A small network was shown many inputs. Here are its activations along a few directions, one row for each input.
In each table, some parts of the input vary, and every possible input appears once, in random order.
A made-up example of a description, with smaller parts first: ring(8) and (point or ring(9) or (values(3) and line(4))).
Shared parts are said once, and a part with two or three values counts as separate values.
In the rows, zero is written as 128.

Other details of the inputs shift rows strongly along two fixed directions, in all tables alike. That doesn't count.

Table:
x1: [151 155 145 122 147 156 110 110 158 121 121 154 111]
x2: [118 122 138 139 144 153 108  76 151  94  98 133 120]
x3: [113 123 136 127 122 147 116  92 152 108 114 141 122]
x4: [ 95 114 133 102 117 157 132 130 160 159 120 139 134]
x5: [151 152 135 118 149 153 115 106 151 109 117 153 110]
x6: [183 133 208 243 120  36 101 158  58 117 170  92 109]
x7: [109 131 170 139 126 152 100  84 168 113 115 145 115]
x8: [144 143  85 106 131  90 165 184  70 146 159 103 151]
x9: [108 116 119 117 130 156 128 111 153 128 110 137 131]
x10: [102  88  60  84  91 104 176 186  89 171 138 102 159]
x11: [100 113 115 108 122 158 133 130 160 153 116 139 137]
x12: [190 132 197 245 121  41 101 149  58 107 165  94 112]
x13: [184 130 191 221 105  40 110 153  52 116 172  98 114]
x14: [115 118 133 139 144 149 109  69 147  86  94 127 123]
x15: [104 111 111  99 119 156 138 123 148 140 115 138 136]
x16: [146 149 127 120 155 151 109  79 148  83 102 146 112]
x17: [101  96  66  85  85 104 171 185 101 169 144 112 152]
x18: [147 149 124 112 150 149 117 102 145 103 112 148 113]
x19: [143 173 159 127 168 167 106  91 161 109 125 149 119]
x20: [ 94 107  95  98 112 140 136 106 141 117 110 126 138]
x21: [169 130 178 217 137  75  96 102  87  74 134 104 108]
x22: [117 126 143 147 140 152 106  82 163  97 105 140 118]
x23: [136 135 102  89 112 114 158 207 116 193 155 130 133]
x24: [ 92 115 128 108 124 158 129 133 164 160 117 138 134]
x25: [110  96  73 118 103  91 160 171  96 147 136  99 149]
x26: [136 161 126 109 162 153 124 102 140 103 122 140 126]
x27: [103 112 119 102 116 158 135 128 156 153 119 141 138]
x28: [120 121 145 134 138 155 109  73 149  92 101 136 120]
x29: [135 142  82  86 126 112 171 201  94 174 164 119 150]
x30: [125 147  98  82 122 114 171 216 105 200 170 118 149]
Description of these inputs: line(5) and (values(2) or line(4)).
Changing only the line(5) part turns x4 into x27. The same change can be made to x23. Which row results? -> x1
Which other rows agree with x15 in the line(5) part? List them by row number. -> x3, x5, x9, x22, x29
Which other rows does x30 become when the values(2) part takes its other values? List them by row number. -> x23
Which other rows does x13 become when the line(5) part takes its other values? List them by row number. -> x3, x7, x17, x20

Table:
x31: [ 63 119  96  83 138 191 146 123 189 158 117 143 154]
x32: [ 96 124 109  61 113 175 140 140 166 171 120 161 132]
x33: [194 167 243 228 155  89  68  86 106  71 137 132  84]
x34: [173 138 150 175 116  85 128 178  98 142 163 127 117]
x35: [182 149 160 160 125  87 115 119  75  98 149 122 116]
x36: [193 176 236 235 158  87  61  82 113  70 143 130  88]
x37: [123 103 108 127 100  85 172 217  70 199 173  90 166]
x38: [ 99 133 110  70 141 181 131  85 157 112 102 143 132]
x39: [153 141 177 211 151  84 108 140  93 124 152  97 130]
x40: [163 112  70 111 108  74 173 227  70 175 154 108 132]
x41: [136 102  78 114 112  82 177 209  47 175 157  89 159]
x42: [101 128  73  51 130 165 151 133 161 142 108 153 134]
x43: [208 160 234 239 159  93  68  96 111  76 129 131  78]
x44: [ 80  83 152 150 127 175  82  21 204  63  56 150 108]
x45: [158 145 155 132 161 181  88  49 170  76  85 163  91]
x46: [122 146 165 143 177 195  87  13 176  53  79 146 125]
x47: [ 77 136  71  52 131 176 154 112 167 125 118 140 147]
x48: [182 136 117 158 123  79 137 168  81 121 155 119 115]
x49: [ 58  55  84  82  82 166 139  98 172 140  83 139 136]
x50: [ 92 138 102  73 149 174 135  92 167 109  97 140 133]
x51: [119 104 103 132 114  81 172 227  74 200 165  91 158]
x52: [149 138 173 159 112  83 129 155  78 142 169 100 132]
x53: [ 71  95 146 153 118 183  83  11 208  58  66 153 109]
x54: [ 89 149  93  77 152 174 128  87 177 108 101 138 137]
x55: [125 163 187 143 153 180  81  48 197  78 109 173 102]
x56: [142 146 166 170 118  80 131 159  86 134 175 104 128]
x57: [ 79  93 143 158 127 170  73  24 207  64  62 143 112]
x58: [164 135 154 189 158  86 120 126  75  94 132  97 126]
x59: [ 96 139 110  71 136 182 132  77 164 106 105 143 142]
x60: [103  52  83 128  46  64 169 184  73 172 144  95 155]
x61: [ 76 126  59  73 154 180 148 116 173 135  96 130 157]
x62: [131 130  96  81 131 177 131 103 169 124  99 157 124]
x63: [148 129  69 103 106  64 168 217  68 170 170 104 143]
x64: [119 129 121  91 121 178 128 123 182 152 110 161 127]
x65: [146 127  73 102  95  68 175 213  63 163 178 112 144]
x66: [161 125 190 197 141  94 113 137  78 129 150 101 124]
x67: [152 132 124 174 138  79 140 152  66 110 156  96 141]
x68: [ 90 109  37  12 100 160 181 178 137 187 125 148 152]
x69: [164 139 165 154 105  83 127 166  81 147 166 121 126]
x70: [179 167 251 235 162  89  70  74 102  66 139 111  90]
x71: [185 138 112 159 134  77 130 170  89 126 147 109 114]
x72: [121 123 121  91 127 178 126 128 175 157 107 162 119]
x73: [ 82 111  28  32 104 162 178 210 182 225 129 146 154]
x74: [ 65 137  96  66 132 178 141 128 190 165 118 140 146]
x75: [151 133 172 159 116  85 128 161  73 147 165 102 124]
Describe the family of inputs behind these rows. -> ring(5) and (point or (values(2) and line(4)))
Changing only the ring(5) part turns x49 into x44. The same change can be made to x68. Which row results? -> x42
Changing only the ring(5) part turns x73 into x34. The same change can be made to x61. Which row results? -> x67
Which other rows does x47 become when the line(4) part takes its other values? List them by row number. -> x48, x65, x67
Which other rows does x71 become when the line(4) part takes its other values? List them by row number. -> x54, x61, x63
Which other rows agree with x69 in the ring(5) part? List them by row number. -> x35, x37, x46, x52, x59, x60, x62, x64

Table:
x76: [161 168 178 154 151 122 111 127 118 121 151 131 114]
x77: [144  95 141 195  99  46 138 164  43 127 158  79 140]
x78: [125 141 129 121 150 164 107  71 171  89  99 150 115]
x79: [175 135 206 219 117  59 101 139  72 116 162 103 113]
x80: [185 154 173 176 148 105 105 124 101 106 138 128 106]
x81: [152  97 128 170  93  62 134 159  67 127 149 102 125]
x82: [111 118  41  52 109 128 178 195 118 179 139 128 154]
x83: [157 123 192 201 129 113  83  78 126  81 115 130  98]
x84: [142 163 152 113 164 178 105  76 173  98 107 162 110]
x85: [112 150  94  61 147 188 131  93 177 115 104 159 129]
x86: [112 128 104 102 113 121 158 190 122 185 153 123 149]
x87: [103 126  93  75 132 175 139 127 177 149 108 152 130]
x88: [ 98 100  54  69  99 123 171 184 122 173 133 126 149]
x89: [139 139 156 165 151 126 108  88 122  86 121 117 124]
x90: [109 119 171 155 126 152  99  83 166 114 113 138 121]
x91: [128 130 161 168 148 131 103  76 129  82 111 120 119]
x92: [ 94 110  98  78 114 169 136 120 173 149 103 150 132]
x93: [136 161 166 141 175 164  98  51 151  65 105 140 116]
x94: [100 118 103  82 125 172 133 119 177 141 105 152 127]
x95: [ 72 103  92  85 123 170 138 101 168 130  96 132 144]
x96: [144 105 103 138  92  66 150 180  71 146 152 102 133]
x97: [113 115 111 113 105 106 154 194 113 185 156 117 142]
x98: [117 144 126 103 139 154 134 144 152 157 133 141 133]
x99: [144 128 100 135 121  79 159 189  64 151 160  92 149]
Describe the family of inputs behind these rows. -> line(4) and line(6)
A walk changes only the line(4) part. It starts at x98 and steps to x80. List the rest of the walk in order. -> x82, x99
A walk changes only the line(6) part. It starts at x93 and steps to x99. List the rest of the walk in order. -> x89, x91, x95, x77
Which other rows does x94 become when the line(4) part takes its other values? List them by row number. -> x88, x91, x97
